A small network was shown many inputs. Here are its activations along a few directions, one row for each input.
In each table, some parts of the input vary, and every possible input appears once, in random order.
A made-up example of a description, with smaller parts first: values(2) and (point or line(9) or (line(4) and ring(8))).
Shared parts are said once, and a part with two or three values counts as separate values.
In the rows, 128 means zero.

Other details of the inputs vary at random and push rows far along two fixed directions, the same in every table; ignore that.

Table:
row 1: [145 123 146 114 125 130 134 122 119 123 124 137 124]
row 2: [140 122 141 105 159 142 119 146 131 148 118 140 121]
row 3: [146 129  96 143 114 176  24 181 125  68 100 102 140]
row 4: [113 129 127 145 114 103 167  98 135 143 158 119 133]
row 5: [121 137  89 170  82 135  83 134 130  77 134  88 150]
row 6: [135 126 140 107 161 143 116 148 130 143 108 150 123]
row 7: [120 133  91 169  81 130  85 135 129  77 139  87 150]
row 8: [117 135  91 168  82 132  87 135 127  77 133  90 152]
row 9: [154 123 138 122 129 130 134 125 114 130 120 142 119]
row 10: [138 124 140 106 158 143 121 146 130 148 114 142 123]
row 11: [116 131 139 133  99 104 178  95 120 123 146 124 124]
row 12: [106 136 124 146 115 102 171  99 135 139 147 126 136]
row 13: [107 132 123 145 116 103 171  97 135 138 148 125 136]
row 14: [110 140 129 131  97 102 174  95 115 131 145 127 116]
row 15: [141 119 143 107 159 138 118 146 130 146 122 139 120]
row 16: [138 119 142 107 159 142 115 145 130 146 117 142 120]
row 17: [136 127 142 104 163 141 117 149 129 142 109 147 123]
row 18: [136 123 141 104 164 140 118 147 128 141 110 146 123]
row 19: [138 121 143 105 162 140 117 143 130 144 114 141 121]
row 20: [136 139 128 111 118 122 142 122 121 133 121 140 101]
row 21: [140 118 142 109 157 140 117 144 131 146 122 140 119]
row 22: [105 129 124 146 115 102 169  95 134 138 147 128 135]
row 23: [106 127 125 146 113 103 168  97 134 141 148 125 135]
Each input here is: line(5) or (values(3) and line(6)).
Start at row 20 and move only the line(5) part, one step at a time. The first step leads to row 14. Which rows follow, in order?
Answer: row 11, row 1, row 9

Table:
row 24: [101 117 133 131 147  99 168  98 138 184 149 137 123]
row 25: [105 128 104 169 112 133  97 131 130  93 128 117 164]
row 26: [120 121 148 123 168 113 174 119 160 182 152 129 142]
row 27: [136 146 155 103 128 111 195 106 117 164 146 141 111]
row 28: [124 138  88 172 107 135  98 139 144 115 137 107 157]
row 29: [121 137 111 135  76 132 104 139 111  87 145  98 111]
row 30: [111 126 138 123 149 107 175 107 124 151 117 160 130]
row 31: [168 113 124 154  85 120 100 119 116  82 141 102 141]
row 32: [112 133  89 160  96 121  91 131 125 104 126 108 119]
row 33: [159 107 118 162  81 136 101 113 110  87 135 110 133]
row 34: [ 97 110 142 123 154 101 173 101 151 176 164 115 132]
row 35: [131 147  84 168 102 131 105 133 131 102 126 112 139]
row 36: [117 142 107 139  83 132 114 126 120  71 109 117 137]
row 37: [151 106 166  75 224 192  49 206 139 130  80 152 139]
row 38: [137 149 142  99 141 111 185 104 132 163 126 154 104]
row 39: [173 121 180  43 193 200  68 207  98 125  57 166 106]
row 40: [113 135 147  95 130 101 179  98 131 162 136 151  88]
Describe the family of inputs behind these rows.
Answer: values(2) or (values(3) and line(5))
Start at row 29 and move only the line(5) part, one step at a time. The first step leads to row 40. Which rows follow, in order?
Answer: row 32, row 24, row 34
Change only the line(5) part in row 25. List by row number the other rows that result.
Answer: row 30, row 36, row 37, row 39

Table:
row 41: [110 138 128 132 108 108 169 100 120 131 132 135 121]
row 42: [120 116 130 159 102 100 161  92 132 128 167 107 145]
row 43: [130 151  95 138  76 146  72 152 112  65 117 101 123]
row 44: [158 122 168  56 195 155 128 158 118 179  93 183  84]
row 45: [107 126 119 173  85  81 185  69 134 135 174 105 144]
row 46: [ 98 135 121 164  79  85 193  72 129 122 164 111 144]
row 47: [144 120 139 114 141 131 130 130 128 145 129 139 115]
row 48: [ 67 127 104 170 160  99 158 111 170 174 160 111 167]
row 49: [ 97 125 117 177  68  80 188  68 132 119 182  91 149]
row 50: [115 122 136 145 116  99 179  91 133 142 154 129 138]
row 51: [143 132 154  75 168 130 148 134 119 168 103 169  88]
row 52: [149 120 162  84 178 141 144 138 125 166 108 164 107]
row 53: [102 122 127 172  90  84 188  71 132 125 170 111 158]
row 54: [145 137  91 144  89 167  31 173 117  52 109  89 134]
row 55: [161 141 122  86 147 187  38 201 112  90  68 145 104]
row 56: [129 144  93 149  86 149  72 150 115  67 112 107 130]
row 57: [147 138  80 156  82 164  24 170 119  50 108  88 137]
row 58: [144 119 147 116 147 129 138 130 128 147 129 137 130]
row 59: [135 126 157  91 161 134 154 130 125 156 109 159 110]
row 60: [ 96 117 133 114 217 138 120 154 170 195 123 147 149]
row 61: [132 140 141 100 135 118 160 123 119 150 120 154 101]
row 62: [117 136 133 124 110 111 163 107 119 136 140 131 111]
row 63: [125 142 138 101 130 129 145 132 117 130 106 146 109]
row 64: [101 135 110 178  65  79 193  68 132 118 175  99 143]
row 65: [149 140  83 154  85 166  26 172 118  50 106  91 141]
row 66: [134 129 140 107 145 132 135 127 125 136 114 145 117]
row 67: [115 139 129 134 103 102 177  95 120 137 145 131 121]
row 68: [154 109 172  75 198 152 128 152 124 166  97 167 117]
row 69: [156 119  91 166  95 166  22 174 125  56 119  85 153]
row 70: [165 113 178  57 197 158 125 164 123 173 103 169  97]
row 71: [ 87 132  72 185 136 149  45 167 170 103 133  84 181]
row 72: [159 102 177  80 204 149 128 149 128 171 105 171 117]
row 73: [131 112 140 146 126 104 158 100 132 142 151 122 142]
Describe the family of inputs behind these rows.
Answer: values(3) or (line(5) and line(6))
Change only the line(6) part in row 57. List by row number the other rows that result.
Answer: row 44, row 45, row 47, row 51, row 69
Which other rows belong to the same alternative as row 48? List them by row number.
Answer: row 60, row 71
Change only the line(5) part in row 73. List by row number the other rows that result.
Answer: row 42, row 53, row 69, row 72
